These are the activations of a small neural network, seen along a few directions. Each row is one input.
Each table varies a few parts of the input and shows all the possible inputs, shuffled.
A made-up example of a description, with smaller parts first: one of 4 places along a line, together with either a single point or one of 9 places around a ring or (one of 2 separate values, together with one of 8 places around a ring).
Shared parts are said once, and a part with two or three values counts as separate values.
In the rows, 128 means zero.

Other details of the inputs vary at random and push rows far along two fixed directions, the same in every table; ignore that.

Rows:
R1: [116 108 130  95 110 160 126 123 135 132 133 143 119 129]
R2: [108 104 138 109 122 141 106 135 122 127 151 165 109 163]
R3: [166 124 121 165 188 144 137  99 136 111 126  85 151 114]
R4: [163 139  93 164 155 130 182 118 129 139 102  96 185  77]
R5: [147 145 130 126  99  83 107 108 135 176 132 139 133 170]
R6: [168 135 147 154 162 126 142  74 135  95 138  87 166 133]
R7: [ 42 145 150 100  96 133 116 169  99 125 124 192  63 129]
R8: [ 90 149 163 128 107 114  94 130 133 121 135 169 119 142]
R9: [146 135 101 134 127  97  97 135 135 188 112 139 126 160]
R10: [ 25 143 114  73 109 231 211 109 101  75 112 141 113  42]
R11: [139 115 123 118 144 106  81 135 132 185 120 121 127 155]
R12: [169 122 105 119  83  81 112 147 136 147 147 132 110 163]
R13: [129 114 127 120 146  89  98 165 117 191 121 112 152 146]
R14: [178 132 142 137 143 128 140  70 142 121 120  76 167 117]
R15: [165 140 134 183 172 133 126 114 158 104 104  98 139  99]
R16: [124 111 117 106  98 162 159 118 131  88 147 109 130  92]
R17: [154 117 154 140 126  94  89 148 153 130 129 153 103 165]
R18: [177 102 122 152 142 138 162 103 133  57 149  80 149 115]
R19: [ 80 122 130 127 147 131 106 170  99 155 142 140 143 140]
R20: [ 38 131 136  78 114 144 120 157  80 133 147 182  73 147]
R21: [161 148 111 108 122  78 125 143 112 167 112 135  98 163]
R22: [ 73 138 100 107  84 221 197 104 141  91 124 164 127  70]
R23: [152 111 145 141 103  75  92 161 139 110 142 136 102 161]
R24: [163 142 137 190 174 133 149 136 137 103 101  80 168  80]
Each input here is: one of 4 places along a line, together with either a single point or one of 5 places along a line.
Changing only the place on the line of 4 turns R3 into R9. The same change can be made to R2. Which row results? -> R22

Rows:
R25: [141 122 110 113 127 122 134 120 124 149 127 116 136 133]
R26: [106 139 122 126 118 119 115 144 125 156 122 152 129 133]
R27: [ 23 134 129  99 110 192 149 140 107 102 137 164 120  84]
R28: [133 134 124 132 122 160 168  98 142  93 124 119 130  99]
R29: [149 120 143 131 140  83  77 148 126 163 132 125 117 172]
R30: [ 97 119 133 111 133 123 100 148 112 153 133 148 123 149]
R31: [ 35 136 127  86  77 172 136 132 117 120 140 195  99 118]
R32: [133 132 136 145 145 135 134 112 135 112 125 110 146 112]
R33: [172 121 141 140 127  84  90 127 140 135 142 126 118 175]
R34: [107 116 138 107 105 107  90 154 116 136 152 160  95 170]
R35: [171 133 121 152 146 168 200  84 142  55 119  75 152  71]
R36: [144 134 124 161 169 186 188  79 143  77 111  80 175  66]
R37: [153 128 134 140 141  93 108 143 123 141 126 117 119 152]
R38: [195 121 114 135 146  88 124 115 130 160 125  84 145 153]
R39: [160 124 129 132 132  67  89 160 122 169 121 130 112 169]
R40: [221 132 123 177 172  98 155 111 143 113 105  58 154 115]
R41: [150 129 134 128 116 117 124 117 136 117 132 128 125 140]
R42: [140 126 130 122 123 121 135 123 128 121 131 125 114 138]
R43: [ 39 125 131  92  82 186 143 138 119  98 144 180 105 102]
R44: [ 24 131 125  99 113 204 147 132 110 112 132 170 128  87]
R45: [ 92 125 126 107 125 116  98 159 107 171 133 160 119 149]
R46: [141 126 133 130 137  88  83 148 122 184 128 138 130 167]
R47: [ 40 138 125 115 122 207 164 111 121  96 130 154 147  75]
R48: [ 99 127 134 114 117 106  95 161 112 152 131 160 101 153]
R49: [188 121 134 158 176 111 131 111 132 126 119  75 154 135]
R50: [135 120 138 128 143 103 101 141 123 140 131 122 123 148]
R51: [205 117 141 154 142  94 122 110 148 115 131  90 138 147]
R52: [148 124 127 123 126 118 134 121 131 122 128 123 117 136]
R53: [142 127 112 118 122 127 131 114 131 152 127 120 140 132]
R54: [ 97 131 130 120 124 120 103 143 118 167 129 155 132 143]
R55: [108 131 132 125 120 121 108 149 122 140 127 147 110 138]
R56: [121 131 124 130 144 131 130 136 115 146 126 124 139 123]
R57: [125 121 138 105 100 105  94 148 124 143 140 155  98 166]
R58: [104 135 125 121 109 178 170 104 136  79 130 134 130  86]
R59: [109 124 114  92 103 116 101 141 117 178 136 151 117 158]
R60: [161 141 110 165 162 170 198  95 148  86 101  76 168  58]
R61: [157 122 135 119 117  88  96 139 132 153 132 136 103 173]
R62: [144 140 122 149 135 128 145 120 137 121 113 115 142 107]
R63: [135 142 113 154 149 166 182 104 142 100 106 100 160  69]
R64: [212 118 134 147 146  90 129 114 141 115 125  86 132 147]
R65: [142 126 127 135 146 111 111 138 125 161 122 122 137 141]
R66: [179 135 130 164 157 121 143 108 144 111 114  90 144 113]
R67: [ 95 125 142 114 118 108  80 154 120 158 138 159 112 158]
R68: [209 129 114 149 150 102 139  90 145 145 119  74 161 135]
R69: [137 120 126 136 131 153 157 109 137  79 136 114 130 106]
R70: [ 95 132 122 111 114 105 100 170 110 171 128 159 112 151]
R71: [103 136 135 128 117 119 107 142 123 139 129 153 117 138]
R72: [ 25 139 112  90  95 172 139 162 106 136 128 187 114  99]
R73: [204 118 137 159 146  96 118 109 151 110 134  93 134 151]
R74: [148 131 126 138 131 101 114 145 129 149 117 125 122 140]
R75: [101 126 127 125 118 181 180 107 128  69 134 121 132  80]
R76: [ 71 143 118 123 111 174 159 131 124 110 117 152 129  81]
R77: [100 121 143 105  94 109  92 144 124 142 147 167 105 163]
R78: [153 113 140 127 119  91  85 144 133 139 143 137 105 175]
R79: [121 125 125 135 130 188 197  94 137  53 128 104 144  65]
Changing only one part turns R58 into R41. The same change can be made to R36. Which row results? -> R47
Changing only one part turns R38 into R68. The same change can be made to R42. Which row results? -> R31
What do these inputs look like to the network? -> one of 5 places along a line, together with either a single point or one of 4 places along a line or one of 6 places around a ring
Which other rows does R74 become when the place on the ring of 6 takes its other values? List them by row number. -> R29, R44, R55, R60, R65
Which other rows agree with R48 in the place on the line of 5? List them by row number. -> R25, R30, R39, R45, R50, R52, R64, R69, R72, R79
Which other rows does R28 become when the place on the line of 4 takes its other values? List them by row number. -> R51, R58, R73
